A small network was shown many inputs. Here are its activations along a few directions, one row for each input.
Each table varies a few parts of the input and shows all the possible inputs, shuffled.
Descriptions start from the smaller parts, as in this example, which fits no table here: line(6) and (point or ring(11) or (values(2) and ring(8))).
Shared parts are said once, and a part with two or three values counts as separate values.

Other details of the inputs shift rows strongly along two fixed directions, in all tables alike. That doesn't count.

Table:
row 1: [41,51,-51,-362,215,275,307,258,-10,-1,-97]
row 2: [633,96,194,63,-224,461,-62,-317,11,-173,758]
row 3: [-168,-51,-232,384,-436,-249,-193,-188,99,130,31]
row 4: [160,-68,-235,397,-356,-252,-333,-471,113,202,225]
row 5: [-331,-97,-215,-192,-188,-349,-53,351,48,603,-705]
row 6: [-102,70,40,-193,457,34,183,168,19,-179,-5]
row 7: [-71,-64,-153,-66,-420,-254,-279,-1,168,416,-291]
row 8: [-528,14,-364,24,-101,-551,31,266,85,231,-639]
row 9: [73,-189,-79,307,-369,-337,-227,-330,26,234,5]
row 10: [-35,-123,-22,419,-491,-267,-185,-191,39,149,106]
row 11: [213,102,252,129,293,237,-59,40,-101,-168,-130]
row 12: [-161,23,-7,-310,513,-27,248,214,-13,-152,-176]
row 13: [402,120,183,-173,-103,406,-100,-273,114,-256,539]
row 14: [185,143,-1,-211,69,395,197,-7,-82,-2,209]
row 15: [151,-35,-239,485,-298,-156,-397,-268,101,156,-332]
row 16: [-308,-85,-293,-246,-286,-354,-163,147,244,408,-646]
row 17: [142,33,-224,73,-623,-177,-292,-346,185,230,-5]
row 18: [-207,-200,-349,18,-106,-506,-71,-83,143,251,-470]
row 19: [-85,43,86,-252,338,105,231,-47,-135,-204,52]
row 20: [423,176,73,-98,-138,413,54,-287,-30,-186,535]
row 21: [454,122,253,-88,-160,365,-121,-242,40,-158,576]
row 22: [-136,-110,-318,84,-179,-440,-118,-230,59,247,-287]
row 23: [19,-55,-47,49,-483,-208,-367,-111,137,435,-124]
row 24: [-150,-217,-152,279,-384,-321,-75,-92,51,201,-138]
row 25: [228,-167,-157,659,-490,-77,-498,-120,7,82,-43]
row 26: [245,1,196,-41,261,213,24,-216,-96,-193,435]
row 27: [75,13,274,85,84,283,120,-43,-85,-293,476]
row 28: [-403,-22,134,-471,466,-148,442,435,-212,-98,-503]
row 29: [189,57,263,243,24,364,0,-140,-55,-299,678]
row 30: [78,148,83,-256,134,440,69,-7,-55,67,204]
row 31: [-77,153,227,-16,268,93,129,190,-96,-177,168]
row 32: [-188,80,130,-127,198,168,248,76,-111,-278,150]
row 33: [46,75,91,-326,185,196,269,312,-120,111,-124]
row 34: [443,-102,-85,738,-458,-28,-551,-456,133,154,66]
row 35: [-10,162,82,-16,266,143,72,-9,-34,-199,266]
row 36: [201,81,197,177,148,216,-45,-96,-13,-182,522]
row 37: [-367,-54,-215,103,-111,-617,-45,273,84,337,-595]
row 38: [-37,-143,-187,386,-517,-192,-173,-385,61,136,154]
row 39: [348,90,57,-207,-23,333,112,-97,55,-208,342]
row 40: [-330,-72,57,-314,346,48,383,292,-73,-228,-202]
row 41: [-278,191,55,-640,312,144,195,300,-39,10,-346]
row 42: [110,96,150,126,184,298,15,-79,36,-309,532]
row 43: [-152,-13,136,-109,215,175,238,126,-23,-309,154]
row 44: [-324,70,17,-345,534,-190,314,474,-60,-46,-419]
row 45: [-219,-222,-237,77,-187,-501,-38,-25,56,284,-459]
row 46: [344,-146,-123,557,-455,-213,-429,-517,147,222,415]
row 47: [186,53,111,51,388,308,-34,59,-14,-276,-164]
row 48: [210,57,255,236,128,338,-130,137,-224,-275,132]
row 49: [338,50,106,-87,32,426,129,7,-74,16,368]
row 50: [-214,141,-15,-239,421,-64,210,190,-54,-107,-147]
row 51: [484,122,227,-50,-138,336,13,-156,-45,-111,506]
row 52: [236,55,192,-135,63,463,-40,-10,-46,88,390]
row 53: [-54,-82,-61,460,-454,-249,-219,-147,63,161,109]
row 54: [-303,85,-41,-239,456,117,168,579,-247,-283,-606]
row 55: [69,10,141,-40,107,222,124,-258,-121,-226,366]
row 56: [-248,-181,-120,187,-339,-418,-25,14,-10,234,-304]
row 57: [-112,-72,105,-222,283,120,262,26,-61,-233,24]
row 58: [178,-116,-102,417,-359,-334,-342,-346,92,269,145]
row 59: [-349,-116,-360,-223,-158,-286,-18,297,173,523,-723]
row 60: [-81,115,152,-23,279,119,137,197,-59,-202,177]
row 61: [320,154,293,-206,-78,255,-30,-77,-3,-113,344]
row 62: [151,-20,63,156,185,350,-133,178,-115,-365,45]
row 63: [-329,-69,-228,52,-71,-641,-40,221,72,352,-611]
row 64: [-390,83,-28,-364,564,-115,329,495,15,-149,-404]
row 65: [58,-233,-222,302,-374,-290,-229,-408,152,164,25]
row 66: [-500,37,0,-353,465,-36,407,540,-31,-228,-385]
row 67: [-163,13,122,-361,471,-112,251,212,-156,-68,-260]
row 68: [-24,-59,165,-126,206,99,204,4,-126,-167,109]
Each input here is: line(4) and (values(2) or ring(5) or ring(10)).
Question: The inputs of row 15 and row 47 match in every part but the line(4) part. If row 41 is changed in the same way as row 15 into row 47, which row does it become?
Answer: row 16
Question: Start at row 23 and move only the ring(5) part, one step at a time. The first step leads to row 61. Which rows follow, in order?
Answer: row 51, row 33, row 5
Question: Which other rows does row 36 become when the ring(10) part takes its other values? List them by row number.
Answer: row 24, row 26, row 27, row 29, row 44, row 45, row 46, row 60, row 68

Table:
row 69: [223,-186,-206,99,-498,-232,-206,-267,160,346,28]
row 70: [3,-120,46,253,-80,-187,-118,-218,-59,157,179]
row 71: [-4,182,288,-347,661,390,315,78,-127,-658,158]
row 72: [89,-17,93,374,-338,-25,-315,-320,43,-142,397]
row 73: [247,-76,-204,295,-561,93,-466,-484,252,323,226]
row 74: [-41,-20,-5,-231,-113,-250,112,66,41,334,-310]
row 75: [-398,100,-113,-446,-44,-401,176,435,129,329,-696]
row 76: [199,158,406,10,388,407,-15,-222,-105,-338,791]
row 77: [96,236,383,-120,564,590,227,67,-116,-490,760]
row 78: [-189,-1,-198,-357,-139,-248,54,284,160,170,-373]
row 79: [-442,-116,-184,-112,171,-597,44,161,12,299,-603]
row 80: [-502,34,-87,-249,388,-80,480,558,-74,-178,-449]
row 81: [57,36,-322,42,-430,-233,-252,-176,142,307,-205]
row 82: [200,-72,80,433,-161,158,-89,-282,-26,-16,636]
row 83: [161,-63,-30,292,58,-78,-211,84,-61,83,-326]
row 84: [378,-6,165,113,-182,615,-133,-311,-37,-25,574]
row 85: [-629,-116,-211,-191,64,-438,313,540,-22,-53,-907]
row 86: [108,-20,-129,-172,-211,-116,-101,-83,184,150,13]
row 87: [-389,52,4,-570,164,-272,417,575,-59,263,-739]
row 88: [-280,-110,-314,-5,125,-360,218,164,9,86,-483]
row 89: [-245,-28,179,-318,469,-71,299,248,-238,-225,-294]
row 90: [85,83,482,-58,426,461,237,61,-268,-346,640]
row 91: [309,205,496,-255,888,723,311,-120,-210,-566,919]
row 92: [211,-38,-39,207,-462,326,-268,-252,76,163,294]
row 93: [-31,-94,-280,425,-330,-356,-301,-296,201,266,107]
row 94: [91,-13,-273,189,-640,-112,-242,-119,56,294,-65]
row 95: [-491,-123,-192,-235,185,-631,107,217,-31,132,-864]
row 96: [191,130,423,-192,728,579,333,7,-248,-445,714]
row 97: [157,-115,-113,472,-276,28,-62,-277,26,-31,378]
row 98: [124,248,565,-372,780,602,265,23,-257,-724,572]
row 99: [35,-58,183,305,-252,64,-132,-146,-74,-166,362]
row 100: [-83,-59,-75,366,-237,-94,-73,-45,41,91,235]
row 101: [-83,-84,-186,-357,-18,-296,77,94,125,260,-414]
row 102: [614,180,470,121,603,702,-123,-161,-181,-497,638]
row 103: [-98,-1,-176,-91,-239,66,-149,44,143,231,-213]
row 104: [158,18,-111,151,-545,-285,-299,-321,252,414,48]
row 105: [-287,-16,-291,-417,48,-310,220,345,-61,278,-807]
row 106: [193,42,-27,-58,-192,206,22,-47,-99,55,101]
row 107: [-169,16,-140,-169,434,-99,261,87,-5,-144,-230]
row 108: [-498,116,142,-356,476,-111,279,497,-100,-121,-271]
row 109: [-268,78,70,-193,306,48,225,227,-13,-387,-204]
row 110: [132,-136,-213,144,-674,-204,-229,-108,176,295,66]
row 111: [298,-36,-127,718,-478,-103,-627,-196,166,152,52]
row 112: [-189,81,36,-536,256,-238,278,253,41,225,-496]
row 113: [-12,172,153,-78,407,387,256,84,-31,-454,408]
row 114: [344,-167,-174,559,-461,-192,-408,-727,153,-21,271]
row 115: [-37,-228,-69,451,-512,-320,-227,-206,-25,150,-19]
row 116: [180,-224,-187,494,-448,-254,-253,-483,82,36,48]
row 117: [127,-53,212,86,119,288,174,-84,-138,-410,299]
row 118: [-223,-65,43,231,-200,-182,-65,73,-33,100,73]
row 119: [-524,96,-218,-436,598,-223,450,495,1,-158,-659]
row 120: [161,-138,-112,-8,-396,-81,-67,-53,77,219,58]
row 121: [18,73,136,138,198,159,-35,399,-115,-133,-269]
row 122: [326,-21,136,455,-68,182,-244,2,-80,-42,74]
row 123: [-222,88,-178,-552,289,-156,255,316,-60,120,-643]
row 124: [-94,-56,-79,-281,96,133,91,117,-20,190,-322]
row 125: [334,-129,-192,325,-521,93,-446,-575,208,353,255]
row 126: [218,275,431,-234,868,596,113,338,-198,-548,168]
row 127: [172,65,104,37,-415,38,-86,-91,70,187,235]
row 128: [190,43,-272,214,-638,-98,-367,-271,148,260,87]
Question: The inputs of row 77 and row 82 match in every part but one. If row 111 is changed in the same way as row 77 into row 82, which row does it become?
Answer: row 122
Question: The inputs of row 109 and row 85 match in every part but one. If row 128 is changed in the same way as row 109 into row 85, which row does it become?
Answer: row 94
Question: What do these inputs look like to the network?
Answer: ring(6) and (point or line(4) or ring(5))
Question: Start at row 70 and move only the ring(5) part, one step at a time. The first step leads to row 96. Which rows follow, in order?
Answer: row 88, row 116, row 89
Question: Start at row 73 and move only the line(4) part, one step at a time. The first step leads to row 81. Which rows follow, in order?
Answer: row 86, row 104
Question: List by row number the other rows that have the ring(6) part in common with row 112.
Answer: row 79, row 91, row 95, row 101, row 102, row 107, row 114, row 123, row 125

Table:
row 129: [-423,-121,-394,456,-84,-659,-258,259,129,190,-831]
row 130: [142,183,281,-599,542,404,346,19,-60,-209,328]
row 131: [1,39,391,-93,658,234,223,197,-296,-475,-11]
row 132: [-357,111,29,-509,224,-14,308,705,-85,126,-679]
row 133: [-356,-250,-354,286,-74,-614,3,239,-24,220,-844]
row 134: [293,110,254,-121,83,405,-24,-104,-60,-21,538]
row 135: [-131,-168,4,480,-269,-23,-66,-542,19,-194,731]
row 136: [-57,-27,-312,-220,-248,-241,-63,-44,151,308,-433]
row 137: [260,-113,-163,810,-258,-24,-363,-330,63,-52,292]
row 138: [72,-87,-311,102,-637,-177,-266,-25,188,328,-346]
row 139: [39,-18,182,211,-116,-100,156,-411,8,-274,929]
row 140: [242,-92,28,791,-318,-144,-574,-422,60,-62,257]
row 141: [428,-9,-86,154,-436,76,-293,-628,192,192,506]
row 142: [-136,-12,-289,-315,-192,-184,34,171,82,229,-578]
row 143: [-171,115,78,-506,223,204,291,544,-86,-24,-430]
row 144: [85,123,250,-468,402,281,260,47,-64,-84,297]
row 145: [69,216,412,-459,502,573,286,325,-220,-198,273]
Question: What do these inputs look like to the network?
Answer: values(2) or ring(5) or ring(10)
Question: Start at row 136 and move only the ring(10) part, one step at a time. The first step leads to row 141. Which rows follow, in order?
Answer: row 130, row 144, row 134, row 145, row 132, row 143, row 138, row 142
